Each row below holds a small network's activations on one input, seen along a few directions.
Each table varies a few parts of the input and shows all the possible inputs, shuffled.
A made-up example of a description, with smaller parts first: one of 4 places along a line, together with either a single point or one of 11 places along a line or (one of 3 separate values, together with one of 8 places around a ring).
Shared parts are said once, and a part with two or three values counts as separate values.

Other details of the inputs vary at random and push rows far along three fixed directions, the same in every table; ignore that.

Rows:
x1: [  2  19  30 -14  17   4   9 -24 -15  17  13   5  19]
x2: [-57   5  -3  19 -53 -11 -13   5  12 -13 -22 -25 -46]
x3: [ 33  -2   0 -19   2 -32   0 -14  13   3  -2  12  -1]
x4: [ 27  -2  -7   1  -1 -29 -17 -24   8 -41  10  12 -18]
x5: [-19 -13  12  17  47 -15   1  47   4  -7  -3 -30  34]
x6: [ 18  -1  -5   4  -5   4   9 -27   9  33  -6  17  56]
x7: [ 26  -6  -3 -19  12  17   0 -12  -4   3   9  36  -9]
x8: [ 27   5  18 -15   0  12  15 -13  -5   8  10  24   8]
x9: [ 10  29  -4 -12  20   8   0 -20   1  36  16  12  15]
x10: [ 23 -27 -15 -15   2  -4   7 -18   0 -23   1  30 -30]
x11: [ -3 -38 -31 -26   9 -14 -16  46 -15 -26  19   7 -33]
x12: [  7 -13 -12 -16  -3 -50 -15 -22  12 -40   7  16 -44]
x13: [ 12  20  22  -1  10  15  17 -19  -1  11  18  15  17]
x14: [  0  14  -3  17 -39   7  -8  -7  14  -2 -28 -21  -3]
x15: [  5   5  22  14 -19  14   8  -4  13  13 -19   9   4]
x16: [-18  11 -19   0 -26   7  11  -7   6  30 -22 -21  -9]
x17: [  6 -27  -8 -24   6 -21   2  45 -16 -20  24  -1  -8]
x18: [ 24 -15 -24 -25 -12   2 -24 -10 -17 -29  14  27 -39]
x19: [-13   6   8  20 -28  15   7  -4  21   2 -36  -5  -8]
x20: [ 12   0   8  27  24  -6  -3  48   4  -3  21 -25  45]
x21: [-43 -21  -7  18 -27  -8  -4  72   5  -4 -18 -42  -9]
x22: [-55   8  -3   2 -13  26 -15  -7 -10   3 -17 -12 -32]
x23: [-28  20 -19  13 -26  30 -18  -5  -5  -2  -5 -11 -24]
x24: [  8   6  34  -3  -2   1   4 -11  -1  29 -18   2  21]
x25: [  0  29   7   5 -17  15   2 -15  -8   2  12  -7   6]
x26: [ 23   2  11   7  20 -14   4 -24  19 -20   2  25  -1]
x27: [ -5 -45 -14 -12  39 -11   5  47 -18 -11   3 -15   6]
x28: [-18  26 -21  26 -22  20   0 -18   3   7 -11 -25  -4]
x29: [ 13   5   3   4   5  16   9  45 -13  10  15 -23  39]
x30: [ -4   9   5  17 -48   8 -11  -1   5  -1 -20 -15 -10]
x31: [-30  25   4   0 -28   5   6  -9  -3  11   1 -14 -12]
x32: [ 15  10  28 -23   5   7  11 -16 -17  23   3   8  19]
x33: [-45   8  24  17 -24   0  -8 -11   2   0 -25 -16 -17]
x34: [ -3 -29 -19  14  44  -1  11  41   2 -24  19  -4   6]
x35: [-26 -16  -7  12  53   0  11  44 -11   7   5 -33  30]
x36: [-5 -8 -7  8 41 22  2 37 -1  1 20  5 15]
x37: [ 17  16  30  17  12   4  11 -18  16  12   3  18  22]
x38: [ 16  -8   5 -33  18   7  -8 -17 -18   9   5  26  -8]
x39: [ 13  28 -10  -4  23  -7  17 -29   8  39  10  -3  23]
x40: [ 17  17 -15   7 -15  18   6 -15   0  21 -11 -13  14]
x41: [  5 -12 -14   4   8 -21  -5 -38   7 -11  18  30  23]
x42: [  8 -40   1 -29  -9 -39 -20 -20  -6 -53 -13  26 -56]
Each input here is: one of 2 separate values, together with either a single point or (one of 4 separate values, together with one of 5 places around a ring).
Question: Changing only the choice among 2 separate values turns x15 into x37. The same change can be made to x11. Which row results?
Answer: x9
Question: Which other rows does x28 become when the choice among 2 separate values takes its other values? List them by row number.
Answer: x40
Question: Which other rows does x22 become when the choice among 4 separate values takes its other values? List them by row number.
Answer: x9, x23, x36
Question: Which other rows does x2 become when the choice among 4 separate values takes its other values? List them by row number.
Answer: x20, x33, x37
Question: Which other rows does x15 become when the place on the ring of 5 takes its other values? List them by row number.
Answer: x7, x8, x10, x19

Rows:
x43: [  4 -28   5   2  12 -22   8  29  -5 -21  11  -4  15]
x44: [ 23   1 -14 -20  -4 -11  -4  -6 -10  -9  19   8  -3]
x45: [-21 -44 -24  20   0   3 -15  69  -1 -47   1 -26 -18]
x46: [ -8  42  25   7 -14  33  14   6   2  56 -19 -25  40]
x47: [ -3   8   9   0 -28   2 -10 -22   4  -1 -25  -5 -29]
x48: [32  6 17 -8 10 -8 -3 -9 -3  6 -1  5 10]
x49: [-40  17  16  12 -18  12  -5  -5   1  -1 -18 -19 -19]
x50: [ -1 -12  -2   9  29   2  -3  25  -5 -25  21   3   9]
x51: [-12   6  -1  12 -38   4  -1 -26  17 -11 -19  15 -31]
x52: [  9 -14  -6   0  19  -3   5  12  -1   2  -9  -4  11]
x53: [ 15   8 -13 -11  16  -5   3 -14  -1  19  14  12   3]
x54: [ 20   2   1  -5  11  12   1 -14  -3  11  18  21   6]
x55: [ 10 -15   5 -16  11  -8  -4  43 -17 -12  15  -4   7]
x56: [ -3 -11   1   1  -1 -21 -19  -2  -2  -9   3   4  21]
x57: [ -3 -15  -2  -1   6 -18 -15  -3   9  -4   0   3  15]
x58: [ 15 -20 -13   9  23   2  -4  35   3 -14   5  -1  10]
x59: [-28   0  -2  25  -5  23   9  29   4  20 -29 -42  23]
x60: [ 14 -17   7  -1  17 -13  -9  38 -11 -17   6 -12   9]
x61: [-12   1  -7 -15 -26  10   4 -22  -3   6 -19   9 -24]
x62: [ 28   7   3 -10  -2  12   1  -6  -8   2  16  18  14]
x63: [ 17  -6  -2  -7   2   4  -6  -9 -15 -10  23  25  -6]
x64: [ 14  -8  10 -22  11  -9  -5  -9  -9   0  14  17 -15]
x65: [ 17 -13  -2 -26   1  -6   3  -7 -14  -9   9  17  -4]
x66: [-21  19  11  26  -1  22   6  33  10  38 -32 -38  25]
x67: [  9   2  19 -14  15 -15  -8 -17  -9 -19  14  15 -11]
x68: [-18  11  11  -7 -32   6 -10 -23 -13   3  -8   4 -32]
x69: [  4 -28   4   2  15 -22   9  28  -1 -19  10  -3  13]
x70: [ -4 -28  -6  -9  24  -5   3  29 -19  -5  18  -1   8]
x71: [-30 -43 -18  22  -8 -11  -7  66   7 -53   2 -14 -26]
x72: [  3 -10   3 -14  24  -9   3 -21  -5 -14   6  18  -9]
x73: [ 26  11  -9 -16   1  -4   2 -10  -3   8  15   6  11]
x74: [ 22  -7  18 -10   4 -27   1  -8   8 -11   3  19 -10]
x75: [ 18  11  -7 -10   7  -6   0 -17 -11  13  22   8   8]
x76: [-24   1 -13  19 -23  -9   2  11  15  -7 -12 -19 -14]
x77: [ -1  -5   5 -10  19   0   0  17  -5  14   6   4   0]
x78: [-20  30  -7   6 -10   7   1 -36   9  13 -13  -2 -15]
x79: [-16  24  13  31 -29  24  11  -6  23  22 -20 -14  16]
x80: [ 11  -4   2 -16  18   2   8 -17  -9  18   7  17   7]
x81: [  4 -30   3   2  18 -21  10  28   4 -16   9  -4  12]
x82: [-16  21 -11  31  -3  19   6  23  12  31 -21 -43  28]
x83: [ 28   8  29  -6   1 -22   4 -14   3   2   7  14  12]
x84: [ 28  -9  -5   0   8   1  -6  -4   3 -14   3  14  -2]
x85: [-13  -1  16  11  42   5   6  45   2   8   9 -26  31]
x86: [-37  22  -9  16 -19   9  -3 -11   3  -3 -10 -22 -16]
x87: [ 20  -7  15 -10   7 -27   2  -7   9  -8   2  21 -10]
x88: [ 13 -15   0 -14  -3 -31 -22 -30   1 -19   6  26  -1]
x89: [ -1  17  -1  -2 -33  28   0 -24   6  10 -10   7 -12]
x90: [ 18   6  14 -18  16  -2   1 -12  -6  18   9  17   1]
x91: [-4  5 -9  3 24 -6  1  4  3 -5 14 -9  5]
x92: [-18  11   4  -4 -20  19   6 -34  -4  26 -14   2 -10]
x93: [ 23  -6   9 -28   3  -8  -4  -2  -6  -4   9  15 -11]
x94: [-69 -21 -11  12 -33   5 -11  13 -12 -44 -18 -24 -51]
x95: [  4 -20 -11   2  24   7  -1  33  -7  -8  21   7   4]
x96: [ 26  -4   5  -6  12  -4   4 -13  -5   3  -2   4  17]
x97: [ 25   4  -4 -12   7  12   5  -5   1  10   9  21   9]
x98: [-13   9  -3  22 -34  23  -8   1   2  -7 -19 -15  -6]
x99: [ 24  -5   2  -6  17  -3   5 -12  -1   7  -6   5  14]
x100: [ 12  16  16   4  46  20  21  62   3  56   3 -27  75]
x101: [  8  -1  14 -15  23 -13  -5 -16  -1 -13   9  17 -15]
x102: [-43 -46 -37   9  23 -23 -15  74  -9 -63  17 -26 -36]
x103: [-26  15  -5  22 -42  -4   1  -6  11  -1 -14 -23 -10]
x104: [ -6  13 -20 -11 -29   4  -3 -23   4   5 -10   4 -28]
x105: [ 16 -17   6  -9   6 -23   8 -14   4 -13   1  19  -5]
x106: [ 10   0 -16  -9   6   0   2  16   1   5  13 -10   9]
x107: [ 17 -12  -1 -25  -1  -7   2  -7 -18 -10  10  16  -2]
x108: [-28   3  -8  -1 -40  -9 -20 -49  13  -4 -31  16 -33]
x109: [ 30   8  -7   0   8  -9  -2 -12   1   4   6  -2  14]
x110: [ 26  -5 -14  -4   8 -15  -6  -9   3  -9   7   0  -3]
x111: [ 25  -8   7   2  -6 -13  -1 -10   8 -23  13  24  -3]
x112: [-15   6  -5   4 -34  19  -8 -26  -6  -5  -3  13 -32]
x113: [-10  32 -10   5 -20  23   8  -6   9  35 -14 -19  13]
x114: [-13  23  17  -4 -26  14  -3 -29  -6  23 -12   2 -16]
x115: [ 10  11  17 -11  29  -6   2 -17   3   8   5  15   2]
x116: [ 26   9   2   1   1 -22   7 -18  10   2  12   8  13]
x117: [-12  13 -11   8 -34 -12   1 -30  17  -1 -17   3 -29]
x118: [24 21  8  5 24 31 18 19  5 42  8 -4 58]
x119: [-22   0  -6  -8 -19  10   2 -27  -6  12 -15  11 -27]
x120: [ 22 -15   0  -9   6 -12  -2  -9 -12 -15   1   7   2]
x121: [-23  21  -7   5 -25   0  -8 -36  -2 -13  -4  -5 -29]
x122: [-12  11  -7   9 -40 -11  -1 -32  17  -6 -13  -3 -29]
x123: [-22 -43 -23 -15  -4  -7  -5  43 -13 -37   0  -5 -31]
x124: [-13  14 -18  16 -19   6  -2  -6   9  11 -23 -20 -10]
x125: [-31  18  25  33 -13  14  14  34  19  33 -24 -42  29]
x126: [ 29   6  14   6  -3  -6   5 -14   7  -6  12  20  17]
x127: [-15  13   8   7 -26   2  14 -32  13  17 -28   4  -6]
x128: [ 25  -6  -4 -15  -4   6  -4  -2  -7 -13  16  22  -4]
x129: [ 11  -7  -2  23  22  16   2  50   2   2   5 -23  42]
x130: [ 11  -1  -1  -2  20   1  -3 -16   1 -19  13  24  -9]
x131: [-75 -44 -46  14 -36  -7 -23  70 -15 -56   0 -40 -66]
x132: [-28  32  10  29 -14  34   4 -11   3  14 -12 -14  14]
x133: [  2 -10   0 -14  26 -10   4 -19  -4 -10   5  20  -9]
x134: [ 10 -19  17   1  13 -26   1  35   3 -18  11  -3   7]
x135: [ 18  15  16 -12  17  10  10  16  -1  31   1  -2  31]
x136: [ 18   8  -9 -11  12  -4   1 -17  -2  16  19   8   4]
x137: [ 12 -16  -4 -15   4 -29 -19 -29   6 -15   2  28  -4]
x138: [-17  -4   3  10 -13   4  -8  22   2  -4 -25 -21 -16]
x139: [  7   1  11 -10  26  -2   8 -25  -2   4   7  11  10]
x140: [ -8  12   2 -11 -27  19   8 -28  -1  20 -18   0  -6]
x141: [  9 -15   0 -19   7  -8   0 -14 -21  -4  16  19  -6]
x142: [ 12  10   2   1  26   7   3 -17   5   1   9  22   7]
x143: [-30   7   5   0 -20   7   0 -37  -4 -10 -15   1 -27]
x144: [-20  30  -8  12 -13  22   7 -12   5  40 -11 -18   8]
x145: [-30  34  13  43  22  46  18  33  14  44  -9 -40  60]
x146: [ 30   9  -6   0   6 -10  -3 -12  -2   2   8  -3  16]
x147: [ -6  -8  -8  15  33  20   8  52  -2  19  13 -10  32]
Question: Changing only one part turns x61 into x123. The same change can be made to x51. Which row results?
Answer: x71
Question: Changing only one part turns x46 into x55. The same change can be made to x109. Which row results?
Answer: x146
Question: What do these inputs look like to the network?
Answer: one of 5 places along a line, together with either a single point or (one of 4 separate values, together with one of 5 places around a ring)
Question: Which other rows does x59 become when the place on the ring of 5 takes its other values? List them by row number.
Answer: x81, x92, x139, x140
Question: Which other rows does x131 become when the place on the line of 5 takes its other values? List them by row number.
Answer: x53, x75, x136, x144

Rows:
x148: [ -1  -5  -9   9  19 -10   4  21   7  -1   6 -13  17]
x149: [ 20  39  25  -5  16  16  13 -46   2  45   0  13  32]
x150: [ 31  40  17   7   7   7  13 -48  16  39  -5   9  37]
x151: [  2  -4 -11   6  16   5   0  25  -1   0  10  -9  15]
x152: [  3 -10  -5  -6  13   9   4  30  -9   8   7  -8  12]
x153: [ 28  -6  10 -12  21 -23  -2 -28   3 -12  11  27  -1]
x154: [  8  -9 -12 -29 -12  -8 -12 -46 -14 -26  11  36 -50]
x155: [ 24  -9 -10 -22 -26 -16 -13 -37  -4 -29   7  34 -45]
x156: [ 41  -6   4 -13   6 -25  -3 -23   3 -12  13  23   3]
x157: [-14  -5   0  -2  28  -1   3  21  -8   5  11  -9  11]
x158: [  5 -10  -7  -7  12   8   4  31 -10   9   5  -9  12]
x159: [-16  30  22  24 -14  19  12  -9  15  36 -25 -19  31]
x160: [-16 -12   3   8  22   5   4  48  -6  -1   7 -19  17]
x161: [-35  28  -9  18 -37  29   1 -16   8  22 -25 -20  -9]
x162: [ -9  -9   1   7  25 -12   4  20   4   1   3 -10  16]
x163: [-90 -10 -31  12 -65  22 -17   7 -10 -29 -31 -27 -79]
x164: [  6  -6  -1  14  12  -7   3  25   7  -6   5 -11  19]
x165: [ 37  -7   0 -28  13  -6   1 -19 -10  -1  18  31  -5]
x166: [ -3 -14  -5  17  10  -8   2  51   3  -5   2 -27  28]
x167: [  1 -12   9   6  12 -11   2  26   4  -2   0 -11  20]
x168: [-35  20  13  22 -40  14   3 -11  13  15 -34 -20  -4]
x169: [ 24 -10 -11 -24 -26 -17 -15 -38  -5 -27   6  31 -45]
x170: [ 35  -6   0 -26  14  -4   0 -21 -11  -3  19  32  -5]
x171: [-20   8   4 -13 -49   4  -9 -44  -2  -8 -24  10 -54]
x172: [-11 -50 -31  -6  -6 -21 -19  60 -13 -55  12  -9 -37]
x173: [  1  -9   4  -6  15  -1   4  30  -6   6   1 -10  12]
x174: [  5  -6  -2  14  15  -6   2  23   7  -6   4 -12  19]
x175: [-11  -6   2   0  26   1   3  22  -7   3  10  -8  12]
x176: [  2  32  -4  -8 -27  11   0 -64   5  21 -11  16 -17]
x177: [ 41  -5   5 -12   6 -24  -1 -22   4 -13  14  25   3]
x178: [  2 -11   7   5  11 -12   2  27   3  -1  -2 -11  21]
x179: [-2 -8 -5 -1 16 12  4 28 -9  4 11 -5 13]
x180: [ 32  -5  12 -26  15 -15   1 -20  -7  -4  15  29  -5]
x181: [-2 -9  9 11 17 -8  3 24  5 -5  2 -8 19]
x182: [ 31  -4  12 -24  17 -13   0 -22  -7  -6  16  30  -5]
x183: [ 23  38  14  -8  12  24  13 -45  -1  47   3  15  32]
x184: [-3 -7 -5  0 19 12  3 26 -9  3 11 -6 13]
x185: [-11  37   4  21 -14  33   9 -10  10  41 -17 -19  28]
x186: [-42  23   8  24 -30  15   2 -17  13  18 -33 -21  -6]
x187: [-72  15  -1  20 -61  28  -8 -14   1  -4 -40 -25 -51]
x188: [ 5 -5 -8  7 11  5  1 28  0  0 10 -8 16]
x189: [-18  31  20  26  -8  20  11 -12  15  36 -24 -20  30]
x190: [ 16  -8 -10 -15 -17 -26 -12 -47   4 -35   3  30 -46]
x191: [-17 -50 -31  -1  -5 -17 -19  59 -11 -61  14  -7 -42]
x192: [  7  -7   0  13   9  -7   3  26   6  -6   5 -11  20]
Question: What do these inputs look like to the network?
Answer: one of 5 places around a ring, together with one of 9 places along a line
Question: Changing only the place on the line of 9 turns x183 into x154. The same change can be made to x153. Which row results?
Answer: x186
Question: Changing only the place on the line of 9 turns x169 into x155. The same change can be made to x167. Which row results?
Answer: x168
Question: Which other rows does x190 become when the place on the line of 9 takes its other values? List them by row number.
Answer: x148, x150, x156, x164, x166, x174, x177, x192
